A small network was shown many inputs. Here are its activations along a few directions, one row for each input.
Each table varies a few parts of the input and shows all the possible inputs, shuffled.
A made-up example of a description, with smaller parts first: one of 6 places along a line, together with either a single point or one of 11 places along a line or (one of 2 separate values, together with one of 8 places around a ring).
Shared parts are said once, and a part with two or three values counts as separate values.

Other details of the inputs shift rows strongly along three fixed directions, in all tables alike. That doesn't count.

Rows:
R1: 2  0  1  -3  9  11  3  4  4  -2  6
R2: 2  4  6  -3  1  3  4  -7  3  0  1
R3: 5  -5  -1  -3  -3  -2  4  8  -2  -1  2
R4: 1  6  3  -1  -7  5  1  -7  1  4  3
R5: -1  4  4  -7  -1  1  6  -3  2  1  -3
R6: 1  4  4  -4  2  2  4  -7  6  2  2
R7: 10  -5  1  4  -5  2  0  0  -1  -4  8
R8: -4  5  -2  6  -6  -7  4  -1  2  3  2
R9: 5  -5  2  3  4  2  0  3  2  -1  12
R10: 2  -5  1  4  2  -3  3  7  0  -2  9
R11: -15  -27  -5  12  4  10  -20  -21  -11  20  -23
R12: 3  -1  -2  -6  6  7  5  7  3  -1  0
R13: 7  -1  -2  6  -5  0  6  5  -2  -9  -1
R14: -4  5  1  -1  -10  -3  5  1  -3  2  -2
R15: -1  5  3  -6  -7  3  4  -2  -1  2  -2
R16: -2  6  1  -6  -8  3  3  -2  -1  4  -1
R17: -18  -30  -2  18  9  -1  -12  -17  -14  12  -26
R18: 0  3  4  4  2  -3  5  -7  5  -1  4
R19: 5  -1  0  -2  7  10  4  3  5  -2  4
R20: 6  -2  -3  7  0  0  7  7  1  -7  0
R21: 9  -4  0  -9  -6  4  1  4  -3  -1  1
R22: 0  6  -1  -2  -4  4  1  -6  5  6  3
R23: -1  4  5  -6  -4  2  6  -3  -1  1  -3
R24: -5  4  0  -3  -3  -6  7  1  4  3  -3
R25: -4  3  3  -3  -2  -6  8  0  2  0  -3
R26: -1  0  0  -7  7  8  5  8  2  -1  1
R27: -6  4  -1  -3  -4  -5  6  1  3  5  -2
R28: 36  52  -55  -20  53  -41  -14  -12  -80  20  4
R29: -4  5  3  -1  -8  -3  6  1  -3  0  -3
R30: -10  -1  -6  -1  0  -2  -2  -5  3  -7  12
R31: -2  6  -1  -6  -8  2  3  -2  1  6  -1
R32: -4  3  4  -2  -3  -5  8  0  0  -1  -4
R33: 10  -1  -1  -1  2  10  4  1  4  -3  2
R34: -3  3  3  4  -1  -8  7  -2  3  -2  1
R35: 7  -5  0  -8  -2  4  2  5  0  1  3
R36: 6  -1  -3  -1  -6  2  7  7  -3  -6  -5
R37: 6  -5  -1  4  -2  -4  3  6  -2  -3  6
R38: -1  5  -1  5  -4  -2  1  -6  5  4  5
R39: 8  -1  -2  -6  -4  8  5  4  -1  -4  -4
R40: -4  5  -1  6  -9  -6  4  -2  0  2  3
R41: 3  -4  1  -9  3  4  2  7  1  2  6
R42: -15  -28  -4  20  4  6  -19  -21  -14  16  -21
R43: -5  5  -2  -2  -7  -4  5  1  2  5  -2
R44: 11  -1  -1  -2  -2  11  3  0  1  -5  0
R45: 1  -4  3  2  6  3  0  4  1  -1  14
R46: -2  4  3  -8  0  0  6  -3  4  2  -3
R47: 7  -5  0  4  -7  -4  2  5  -4  -5  5
R48: -1  5  0  6  -7  -1  1  -6  2  3  6
R49: 9  -5  1  4  0  1  0  1  1  -2  9
R50: -2  0  0  5  6  1  6  9  1  -6  5
R51: -2  3  5  6  -5  -6  7  -2  -1  -3  1
R52: -3  5  1  7  -9  -5  4  -2  -2  0  2
R53: 1  3  6  6  -2  -1  4  -6  1  -2  4
R54: 2  -3  4  -5  6  8  -1  3  1  1  12
R55: 0  -1  -2  -1  4  2  7  10  1  -3  -1
R56: -3  4  4  -1  -6  -4  7  1  -2  -1  -4
R57: -1  -3  2  -10  5  5  1  8  0  2  7
R58: -3  5  -1  -8  -3  0  4  -2  5  7  -2
R59: 0  4  4  6  -6  0  3  -6  0  -1  4
R60: 12  -4  1  -4  -5  7  -1  -1  -1  -1  6
R61: 0  4  2  -4  1  2  3  -7  7  4  2
R62: 5  -1  -3  0  -1  1  7  9  0  -5  -4
R63: -1  4  0  4  -1  -3  2  -6  6  3  5
R64: 2  4  6  -2  -2  4  3  -7  1  0  2
R65: 6  -4  -1  -3  -8  -2  3  7  -5  -3  0
R66: -14  -1  -7  -7  -4  -5  2  2  1  -5  6
R67: 8  -1  -2  6  2  5  4  2  3  -6  4
R68: -5  -37  -5  9  11  13  -20  -14  -14  15  -19
R69: 0  5  0  -4  -1  3  2  -6  7  6  3
R70: 2  5  4  -1  -5  5  2  -7  0  2  2
R71: 6  -4  2  -4  5  7  -1  2  2  1  10
R72: -4  4  -1  4  -3  -8  5  -1  4  2  2
R73: -3  4  3  7  -8  -5  6  -1  -2  -2  1
R74: -5  5  -1  -1  -9  -4  5  1  0  4  -1
R75: -7  17  9  0  4  -22  -62  21  17  -28  -17
R76: 1  -1  -2  6  5  0  6  8  2  -6  3
R77: -18  -36  -5  9  14  6  -16  -5  -17  15  -20
R78: 4  15  18  3  10  -18  -60  29  14  -23  -16
R79: -19  -33  -7  11  16  8  -13  -4  -15  12  -26
R80: -3  4  1  -9  -1  0  5  -2  5  5  -3
R81: -4  3  1  4  -1  -8  6  -2  4  1  1
R82: 4  -1  -1  6  7  5  4  3  4  -5  6
R83: -9  0  -6  -8  0  3  -3  -6  4  -4  11
R84: 0  0  1  5  8  6  4  4  3  -5  8
R85: -12  -1  -7  -12  -2  1  0  -1  3  -3  6
R86: -3  6  -2  -7  -6  1  3  -2  4  7  -1
R87: -1  4  2  3  1  -4  4  -6  6  2  4
R88: 16  18  14  6  3  -11  -58  21  16  -28  -24
R89: 0  3  5  4  0  -2  5  -7  3  -2  3
R90: 7  -1  -3  -6  1  7  6  6  2  -2  -3
Description of these inputs: one of 5 places around a ring, together with either a single point or (one of 2 separate values, together with one of 4 places along a line) or one of 9 places around a ring.
- Changing only the place on the ring of 5 turns R64 into R23. The same change can be made to R60. Which row results? => R21
- Changing only the place on the ring of 5 turns R69 into R63. The same change can be made to R6. Which row results? => R18
- Changing only the place on the ring of 5 turns R54 into R77. The same change can be made to R71. Which row results? => R28
- Change only the place on the ring of 9 in R8. List by row number the other rows that result. => R17, R34, R40, R51, R52, R72, R73, R81
- A walk changes only the place on the line of 4. It starts at R50 and steps to R76. List the rest of the walk in order. => R20, R13
- Change only the choice among 2 separate values in R12. List by row number the other rows that result. => R41
- Change only the choice among 2 separate values in R19. List by row number the other rows that result. => R71
- A walk changes only the place on the ring of 9. It starts at R43 and steps to R27. List the rest of the walk in order. => R24, R25, R32, R56, R29, R14, R74

Rows:
R91: -9  -1  4  -1  1  0  -6  -5  3  2  -2
R92: -1  -8  -3  -4  3  3  -4  6  3  1  -4
R93: -1  -4  -2  2  5  9  -6  0  3  -3  -1
R94: 2  -8  4  -1  2  3  -2  4  -3  -4  -5
R95: -10  -1  3  1  0  -3  -1  1  2  2  -8
R96: -2  -3  0  0  -8  0  -4  -1  0  1  -7
R97: -1  -2  4  7  1  -1  -3  -4  4  2  -5
R98: -7  -1  2  -2  -2  1  -7  -6  3  3  -1
R99: -8  0  4  3  3  0  -4  -4  4  3  -3
R100: 0  -2  2  5  -4  -1  -1  1  0  1  -10
R101: -5  -4  0  -4  -6  -1  -5  -2  0  1  -6
R102: -6  -1  2  3  0  -3  0  1  2  1  -9
R103: 18  32  -42  -5  41  -26  -3  -28  -60  24  -3
R104: 20  32  4  -16  -5  -7  15  19  11  -21  20
R105: 3  -7  5  1  4  5  -5  -1  -1  -3  -1
R106: 2  -7  2  0  4  5  -7  2  3  4  1
R107: -10  -1  2  -3  -1  -2  -3  0  1  2  -6
R108: 22  33  6  -14  -2  -5  11  14  13  -20  24
R109: -2  -2  2  5  -1  -3  0  1  2  1  -10
R110: 1  -2  3  7  -2  1  -4  -4  3  2  -5
R111: 0  -7  -2  -2  5  5  -7  1  6  2  1
R112: -8  -25  -14  2  -21  23  81  -22  -11  22  31
R113: 3  -6  5  1  3  6  -6  2  0  2  0
R114: -3  -5  -3  -1  3  7  -3  5  1  -4  -5
R115: -5  -9  -2  15  -1  -10  -3  7  -3  -8  2
R116: -9  -2  1  -4  -4  -2  -4  -1  1  2  -6
R117: 1  -8  0  -3  1  3  -4  7  0  3  -4
R118: 1  -2  2  6  -4  3  -6  -5  1  1  -4
R119: 19  38  5  -13  -13  -8  9  9  12  -14  24
R120: 2  -7  4  -1  1  4  -4  7  -3  1  -4
R121: -4  -3  2  -1  -4  1  -8  -7  2  2  -1
R122: -3  -8  0  17  1  -8  -6  2  -1  -7  6
- Changing only one part turns R99 into R95. The same change can be made to R97. Which row results? => R109
- Describe the family of inputs behind these rows. => one of 2 separate values, together with either a single point or one of 6 places around a ring or one of 9 places around a ring
- Change only the choice among 2 separate values in R114. List by row number the other rows that result. => R93
- Change only the place on the ring of 6 in R113. List by row number the other rows that result. => R93, R105, R106, R108, R111

Rows:
R123: 1  6  0  3  1  -3  -4  -3  -2  -1  2
R124: -1  5  -1  -5  0  -2  1  -4  3  1  -2
R125: 3  0  1  -3  -5  0  5  4  -5  -1  -2
R126: -36  -63  44  13  -50  41  39  17  65  -15  16
R127: 2  2  -5  -7  0  2  -2  2  -1  -1  0
R128: -4  3  0  4  -3  -2  6  -1  0  -2  3
R129: -1  3  -1  2  -1  -6  2  -2  1  -2  1
R130: 3  4  1  -1  -3  -1  -2  -1  1  7  4
R131: -1  3  0  1  -1  -6  2  -2  -1  -2  1
R132: 0  1  -5  -4  -1  0  1  5  -3  -2  0
R133: 4  1  -3  -3  1  4  -3  1  -1  -1  4
R134: -1  3  -1  2  -1  -7  2  -2  0  -2  1
R135: 5  0  3  4  2  -3  5  3  -2  -2  0
R136: 3  0  -2  4  2  -1  5  4  0  -2  1
R137: -1  5  0  4  0  -1  -1  -3  -1  -1  4
R138: -1  1  0  3  -6  -6  3  2  0  5  4
R139: -1  4  1  -6  -2  -1  3  -4  1  1  -1
R140: 1  -1  0  -6  1  4  -1  0  -1  0  8
R141: -1  4  2  -1  -2  3  2  -4  0  2  3
R142: 4  1  -5  0  1  -1  -6  2  -2  -4  4
R143: -2  5  0  3  -1  -5  0  0  -3  -2  0
R144: 1  3  1  2  -1  -3  0  -5  0  -1  4
R145: -3  4  -1  -2  -2  -5  3  -1  0  0  -2
R146: 2  3  0  3  -3  -5  -3  -1  0  5  5
R147: 8  0  1  2  -2  0  -1  0  -4  -3  2
R148: 5  2  3  -3  2  2  5  1  0  1  -3
R149: 8  2  3  4  4  -1  0  0  -2  -2  1
R150: 0  5  -1  -5  0  -3  0  -4  2  1  -2
R151: -6  1  30  8  0  -7  -79  19  34  -22  -40
R152: -4  5  -2  0  -2  -3  4  0  0  0  -1
R153: 7  2  4  0  3  4  2  -1  -1  1  0
R154: 2  2  -3  -5  5  2  1  3  2  0  0
R155: -28  -54  -2  28  18  5  -59  -22  -12  16  -55
R156: -24  -55  -30  17  15  22  31  -48  -42  44  -9
R157: -2  5  -2  -4  -1  0  2  -3  2  1  -1
R158: 5  -2  -3  2  -3  3  3  0  0  -3  5
R159: -4  5  1  -1  -3  -2  4  1  -2  0  -1
R160: 4  0  -4  2  -2  -2  2  4  -3  -4  1
R161: -2  4  -2  3  -1  -5  1  -1  0  -2  1
R162: 1  -2  1  0  6  1  1  1  1  -2  9
R163: -2  6  0  -4  -1  -1  1  -2  0  2  -2
R164: -2  0  -2  -6  1  -2  0  5  -4  -2  3
R165: 4  1  -4  -5  -3  3  2  2  0  0  -2
R166: 6  3  -1  1  4  4  1  0  1  1  1
R167: 0  7  1  0  0  2  -2  -4  0  1  2
R168: 6  1  1  -6  -3  2  3  1  -3  0  -3
R169: 1  -2  -1  -2  1  0  -2  1  -2  -3  9
R170: 2  4  0  2  0  -4  -2  -5  1  -2  3
R171: 0  4  -1  3  0  -2  -1  -4  1  -1  4
R172: 3  3  2  0  2  -2  4  5  -3  0  -4
R173: -1  1  -3  -1  3  0  5  6  0  -1  1
R174: 1  5  2  -2  0  0  -2  -5  0  1  1
R175: 1  4  0  -5  -3  -3  -1  0  1  7  0
R176: -3  5  0  -2  -2  -5  2  0  -1  0  -2
R177: -1  0  1  -7  6  2  3  2  2  1  3
R178: 1  0  -3  2  5  -2  2  5  0  -3  3
R179: 4  3  -2  -1  6  4  -2  1  1  0  3
R180: 3  1  -2  3  5  1  0  2  1  -2  5
R181: 6  1  -2  -2  -2  5  0  0  0  0  2
R182: 8  2  2  -3  -2  3  -2  -1  -4  0  0
R183: -5  5  0  0  -3  -2  4  1  -1  0  -1
R184: -2  2  0  -4  7  -2  0  6  -2  -1  1
R185: 2  5  1  -2  0  -1  -1  -6  1  1  2
R186: 2  1  2  -3  7  3  -1  1  1  1  6
R187: -1  4  -1  -1  -4  -6  0  3  -1  6  0
R188: 2  2  -2  1  2  0  5  5  0  -1  -2
R189: -3  4  -1  -1  -1  -4  3  -1  1  0  -1
R190: -2  7  0  -3  -1  0  1  -2  0  1  -2
R191: 0  1  0  0  8  -5  -2  5  -2  -3  4
R192: 2  1  -4  -2  -3  0  3  5  -3  -2  -2
R193: 4  3  -2  -3  3  2  3  2  2  1  -3
R194: 2  -1  -5  0  -1  -2  0  4  -2  -4  3
R195: 0  -1  -1  -9  1  2  1  2  -1  0  4
R196: 6  1  -1  4  4  1  1  1  1  -2  2
R197: 6  1  0  1  -2  -4  0  3  -6  -4  -1
- Describe the family of inputs behind these rows. => one of 5 places around a ring, together with either a single point or one of 6 places around a ring or (one of 2 separate values, together with one of 4 places along a line)
- Changing only the place on the ring of 5 turns R153 into R148. The same change can be made to R140. Which row results? => R195
- Changing only the place on the ring of 5 turns R156 into R152. The same change can be made to R133. Which row results? => R132
- Change only the choice among 2 separate values in R142. List by row number the other rows that result. => R180
- Change only the place on the ring of 5 in R146. List by row number the other rows that result. => R130, R138, R175, R187

Rows:
R198: -6  -24  -11  4  6  5  34  18  -3  -6  15
R199: -7  -10  0  -24  -14  18  20  -11  1  18  12
R200: 18  -23  -2  11  -3  16  31  6  -8  -7  11
R201: 19  -24  -6  8  -4  21  24  1  -4  -4  18
R202: -16  -9  -4  -25  -11  14  24  -9  4  15  11
R203: -26  -25  20  24  -6  -8  -66  -10  14  0  -29
R204: -28  -4  -5  11  -12  -8  27  -12  2  3  17
R205: 15  -25  -6  5  -3  22  19  1  -3  1  27
R206: 7  -27  -3  -2  1  18  19  4  -5  0  31
R207: -33  -25  11  -4  2  0  -47  11  16  1  -58
R208: -11  -5  0  -14  -11  6  38  2  0  14  -9
R209: 3  42  -52  4  44  -57  -17  -26  -71  20  -16
R210: 37  68  20  -35  -23  -8  -16  30  34  -30  10
R211: -17  -23  20  3  -4  6  -45  10  9  2  -64
R212: -9  -23  -11  1  7  12  27  13  -4  -7  23
R213: -20  -16  27  29  18  9  -60  -23  30  3  -30
R214: 43  54  20  -10  -4  -19  -10  59  22  -47  16
R215: -23  -6  -2  8  -14  -6  22  -18  3  7  23
R216: -16  -22  22  36  -10  -9  -51  -9  11  -7  -48
R217: 13  -17  3  5  27  32  21  -9  11  3  28
R218: -31  -22  19  33  -4  -20  -45  4  13  -3  -49
R219: -10  -3  4  21  -18  -8  37  -10  -3  5  3
R220: -2  -26  -8  -3  5  13  21  7  -3  -3  28
R221: 3  -6  2  -11  -17  16  34  -10  -2  10  -7
R222: 28  71  23  -5  -25  -27  -26  20  35  -32  30
R223: 1  -7  -2  -18  -18  23  20  -13  3  18  9
R224: 35  54  17  -12  -1  -25  -9  62  25  -46  18
R225: -1  -4  0  19  -22  2  25  -24  1  6  13
R226: 28  47  -40  -27  68  -9  -28  -42  -56  36  -14
R227: 7  41  -55  -31  48  -30  -24  -21  -72  27  -20
- Describe the family of inputs behind these rows. => one of 3 separate values, together with either a single point or one of 9 places around a ring
- Which other rows agree with R203 in the choice among 3 separate values? List them by row number. => R204, R209, R213, R215, R216, R218, R219, R222, R225
- A walk changes only the place on the ring of 9. It starts at R206 and steps to R205. List the rest of the walk in order. => R201, R200, R214, R224, R198, R212, R220
- Change only the choice among 3 separate values in R213. List by row number the other rows that result. => R217, R226
